These are the activations of a small neural network, seen along a few directions. Each row is one input.
Each table varies a few parts of the input and shows all the possible inputs, shuffled.
A made-up example of a description, with smaller parts first: ring(8) and (point or line(9) or (values(3) and line(4))).
Shared parts are said once, and a part with two or three values counts as separate values.

Other details of the inputs vary at random and push rows far along two fixed directions, the same in every table; ignore that.

A family of inputs:
row 1: [ 27   6  30  53  -5 -12  -9   1 -34 -26  24 -98]
row 2: [ 46  11  14  38  -2 -18   4  -6 -38  -8  18 -84]
row 3: [-13   1  -9   9  -6  14 -11   4   5 -17  -9 -24]
row 4: [  6   7  14  57 -13 -13 -10   6 -24 -35  24 -92]
row 5: [ -8  29  11 -48  -4 -19 -16 -48  -9   2  50   2]
row 6: [ -3   5   6  12  -9  -3 -10  17  12  11   3  -9]
row 7: [ 37   3  16  31  -7 -14   1 -17 -22 -12  15 -70]
row 8: [-10 -10   9  13   2   9   0  20  12  -6   3  11]
row 9: [ -2  30  13 -50  -7 -12 -20 -55   0   9  46  -6]
row 10: [-28  -2 -20 -56  12   7  12  -7  20  19  -7  87]
row 11: [-11   1 -19  17   0  -5   8  15 -10  -5 -13 -10]
row 12: [-13 -32  -4  57  -4   3  10  72  30   5 -37  20]
row 13: [11 -3 13 16  6 -4 10 23 -2 18 -7 12]
row 14: [ -9   5   7 -13  -7  -4 -17  -8  28   5   7   8]
row 15: [-10 -11 -28  46  -7  13   4  60  14   1 -52  -2]
row 16: [  6  17   8  64 -14 -26 -13  18 -31 -19  17 -94]
row 17: [-20   6 -24  13   1  -6  -1  14  -7  -6 -11  -7]
row 18: [-18  26  -7 -53   2  -7 -17 -60 -11 -23  34 -11]
row 19: [ 32  17  30 -50   3 -14  -6 -71  -6   6  47  -4]
row 20: [  0  -7  16 -28  12  12   2  -8   6   7   2  40]
row 21: [ 25  15  27 -52  12  -2  -2 -61 -10  -3  48   1]
row 22: [ 23 -26   1  47  10  12  24  66  11  20 -37  25]
row 23: [-15  28 -19 -52  -2  -2 -12 -48  -3  -1  13   2]
row 24: [-34   1 -39 -59   6  20  -2 -21  31   3 -35  64]
row 25: [ 23   3  45 -35 -27   8 -23 -68  -2  -4  58   1]
row 26: [ -2   8  23  32 -10 -23 -17   1   0  -7  32 -47]
row 27: [-25 -25  -7  40   4  15   1  63  27  -2 -30  25]
row 28: [-15   1  -3  15  -1  -8  -1  23   8   7   4  11]
row 29: [  2 -33 -13  60   2   8  20  63   6   4 -60   4]
row 30: [ -4  33  -2 -51   1 -18  -5 -65 -31  -9  39 -19]
row 31: [-20  -3 -16  26  -5  -6  -5  18   5 -12 -16 -17]
row 32: [  5   8   6  37 -16 -20  -5 -11 -18 -19  16 -66]
row 33: [ -7 -12  -1 -54  16   9  12 -12  23  25 -21  91]
row 34: [  8  -7 -10 -60  17  15  22  -7  15  27 -17  90]
row 35: [  1  -7 -41 -63  24  18  26 -17   4  16 -32  76]
row 36: [15 -3 21  2  3  0  5 14 -7 19 -1 13]
row 37: [  6  -1  -6  16   7  -3  10  14 -18   4 -19 -12]
row 38: [  8 -29  -5  22 -21  30   0  -1   2 -10 -15   3]
row 39: [ -7 -23 -24  18  15  16  23  56   1  15 -64  44]
row 40: [-3 -4  6 10 -3 -7  5 21  2  9  2 11]
row 41: [  9 -31 -23  25  17  25  23  44   6  -7 -44  16]
row 42: [-13  12   7 -52  -1   8 -21 -41  19  -2  25  16]
Description of these inputs: values(2) and (point or (line(4) and line(5))).
Changing only the values(2) part turns row 16 into row 5. The same change can be made to row 23. Which row results? -> row 9
Changing only the values(2) part turns row 4 into row 8. The same change can be made to row 30. Which row results? -> row 40
Change only the line(4) part in row 42. List by row number the other rows that result. -> row 6, row 9, row 14
Change only the values(2) part in row 13. List by row number the other rows that result. -> row 37
Change only the line(5) part in row 41. List by row number the other rows that result. -> row 1, row 3, row 4, row 18

A family of inputs:
row 43: [ 21 -15  23  -8  14  -3   4 -30  -7   3   8 -10]
row 44: [-36 -15 -58 -36 -11  23  19 -27  -5 -17 -53  37]
row 45: [ 18   4  24 -43   0  10 -14 -59   9 -11  41 -28]
row 46: [-12  -2  11  76  -2   2  -7  63   9 -24  -3 -61]
row 47: [ 24  33  22 -42   0 -14  -7 -56 -36  16  30 -29]
row 48: [  6  -9   6  83 -11 -26   0  48   7  15 -21 -52]
row 49: [-11  -6  16  72  -2 -12  -5  64  -5 -25  -8 -50]
row 50: [ 32  36  16 -43   6 -14   0 -51 -36  14  37 -25]
row 51: [-19 -29  -7   3  -4  14  14  24   7  18 -21  69]
row 52: [ -2   0  20  -2 -26  -1 -13 -16 -10  -8  32   5]
row 53: [  4 -20  -5 -32  21  24   6 -12  28  -7 -22  69]
row 54: [ 21  35  23 -42  -7  -6 -23 -56 -27   2  32 -27]
row 55: [-25  -1 -21 -49  23  -1  27  19   5   3  -7  58]
row 56: [-25 -26 -16 -10 -12  34   1  26  31  10 -18  70]
row 57: [-11  16 -35  -8  12  -5 -15 -23 -31 -27  12 -38]
row 58: [-23  -9 -24  -5  -3  -3  -4  24  37  12 -41  52]
row 59: [ 18  -2  -1  81  -8 -28  10  54   7  14 -15 -48]
row 60: [ 20 -28 -13  -5  26  18  32  20  19   4 -33  59]
row 61: [ -7  18  -5  -6 -12  -9 -23 -23  26   5  15 -24]
row 62: [ 17  14  16 -28 -10 -16   0 -46 -26  -2  55   2]
row 63: [ -2  -1 -14  -7  -1  34  -4  26  17  17 -35  24]
row 64: [ -9   6  21  50   9 -21   3  29 -19 -10  13 -52]
What do these inputs look like to the network? -> values(2) or (line(4) and values(5))
